These are the activations of a small neural network, seen along a few directions. Each row is one input.
Each table varies a few parts of the input and shows all the possible inputs, shuffled.
A made-up example of a description, with smaller parts first: one of 4 places along a line, together with either a single point or (one of 2 separate values, together with one of 5 places around a ring) or one of 11 places along a line.
Shared parts are said once, and a part with two or three values counts as separate values.
(in the rows, 128 means zero)

Other details of the inputs shift rows strongly along two fixed directions, in all tables alike. That doesn't count.

A family of inputs:
R1: [ 42 105 191 140 108  89 105  64 195  94 152 208  37  69 103  42]
R2: [120 118 132 165 140 115 125  99 180 103 154 198  74  63 122  40]
R3: [165 148 109 138 136 143 131 144 119 158 113 113 165 116 149 129]
R4: [138 120 112 180 105  96 124 149  86 156  70 110 123 159 107 152]
R5: [152 132 100 128 113 162 128 173  84 125 115  94 169 191  97 168]
R6: [124 119 103 166 133 131  93 127  84 130  77 116 128 192 125 136]
R7: [161 144 121 102 132 139 154 142 190 100 200 126 144  48 130  77]
R8: [147 128 129 131 115  91 152 142 196  91 188 133 105  45 109  78]
R9: [122 108 118 123 131 131 163 118 121 138 132 134 117 136 143 138]
R10: [150 192 138 106 150 121 127 108 193 117 152 156 134  61 175  68]
R11: [ 99  96 150 143 120 145 101 130  76 155  93 132 135 172  95 167]
R12: [190 168 164  56 169 161 136 137 169 164 197 107 212  16 193 131]
R13: [140 121 108 122 126 110 160 148  81 157  94  95 146 169 139 202]
R14: [165 197 124  56 156 153 151 130 142 148 143 101 181 137 203 175]
R15: [ 42  94 127 181  65  97 116 106 157  65 106 172  26 174  46  68]
R16: [ 83  74 158 171  88  93 110 137  76 153  75 122  97 157  80 164]
R17: [146 137 141  95 150 161  87 139  71 162 109  75 196 173 149 197]
R18: [169 151 105  92 145 155 120 149 131  99 158  86 173 134 134 135]
R19: [ 77  82 110 151 127 121 124 101  86 113  91 136  74 215 111 148]
R20: [129 126 118 115 151 144 153 119 126 130 142 145 124 134 149 144]
Description of these inputs: one of 4 separate values, together with either a single point or one of 4 places along a line.
Question: The inputs of R13 and R8 match in every part but the choice among 4 separate values. If R20 is changed in the same way as R13 into R8, which row does it become?
Answer: R5
Question: Change only the place on the line of 4 in R3. List by row number the other rows that result.
Answer: R2, R4, R6

A family of inputs:
R21: [115 119 136 127 113 123 133 123 162  99 160 145  99  95 103  90]
R22: [174 175  98  84 162 165 142 141 114 143 131  85 185 160 189 168]
R23: [178 155 131  87 145 158 121 161 100 155 136  78 201 128 149 183]
R24: [187 173 127 103 144 146 109 160 108 156 123  78 203 130 161 170]
R25: [128 149 126 106 162 120 156  96 197  89 187 175  89  73 167  71]
R26: [123 128 145 105 128 114 144 114 205  85 202 151 103  43 125  67]
R27: [ 82 110 144 139 127 120 124  97  98 146  90 156  96 172 130 155]
R28: [129 132 159 133 138  93 131 102 192 123 167 171  93  23 155  65]
R29: [107 119 119 166  92 116 111 138 111 116  88 124 105 178  86 123]
R30: [ 79 102 140 143 123 125 117  93  97 148  87 145  97 173 133 144]
R31: [ 86  79 144 151 105 104 129 125  92 146  93 128  99 157  97 158]
R32: [120 112  97 176 102 107 130 139 108 113  86 126  96 178  97 126]
R33: [176 153 136 100 146 154 134 157  98 182 122  94 203 117 169 185]
R34: [136 122 123 115 136 104 162 115 203  84 203 153  93  44 137  68]
R35: [ 99 109 117 161  98 126 117 137 108 121  96 126 109 176  76 128]
R36: [ 85 106 132 138 126 135 100 100 101 126  96 137 104 182 122 135]
R37: [123 115 165 116 140 105 144 103 187 124 183 170  92  20 144  77]
R38: [ 87 113 136 135 129 129 107 104 103 122 100 150 101 182 119 145]
R39: [ 99  92 133 165 108 129 106 131  94 129  97 135 110 167  87 133]
R40: [163 179 117  71 152 174 123 138 119 144 131  86 195 158 178 167]
R41: [101 104 121 161  95 134 119 139 105 119 100 131 111 178  80 128]
R42: [ 98  97 130 166 111 120 104 129  96 132  94 130 108 165  83 132]
R43: [101 113 118 162  96 122 116 134 104 118  90 128 111 176  79 119]
R44: [196 172  92 105 144 148 146 165 108 144 123  79 201 139 158 164]
R45: [ 90  83 137 150 106 115 113 130  95 122 104 120 104 169  82 148]
R46: [211 179 109  70 161 149 162 154 168 126 196  97 190  58 182 134]
R47: [125 127 159 128 143  99 137 100 185 127 169 174 100  21 149  61]
R48: [163 185 121  69 155 167 129 142 120 142 135  98 193 158 175 177]
R49: [113 103  95 171 106 116 136 137 105 119  95 128 100 176  87 129]
R50: [183 168 126  99 148 152 114 157 101 158 124  81 210 127 155 166]
R51: [131 114 112 149 123 119 148 124 161  99 154 156  96  99 118  82]
R52: [110 110 150 144 130 105 130 111 151 140 137 159  98  75 125  98]
Question: What is each input in this table made of?
Answer: one of 4 places along a line, together with either one of 2 separate values or one of 6 places along a line
Question: The inputs of R26 and R45 match in every part but the place on the line of 4. If R21 is changed in the same way as R26 into R45, which row does it become?
Answer: R23
Question: Which other rows agree with R51 in the place on the line of 4? List them by row number.
Answer: R22, R25, R32, R34, R44, R46, R49
Question: Which other rows agree with R30 in the place on the line of 4? List them by row number.
Answer: R27, R28, R31, R33, R37, R47, R52
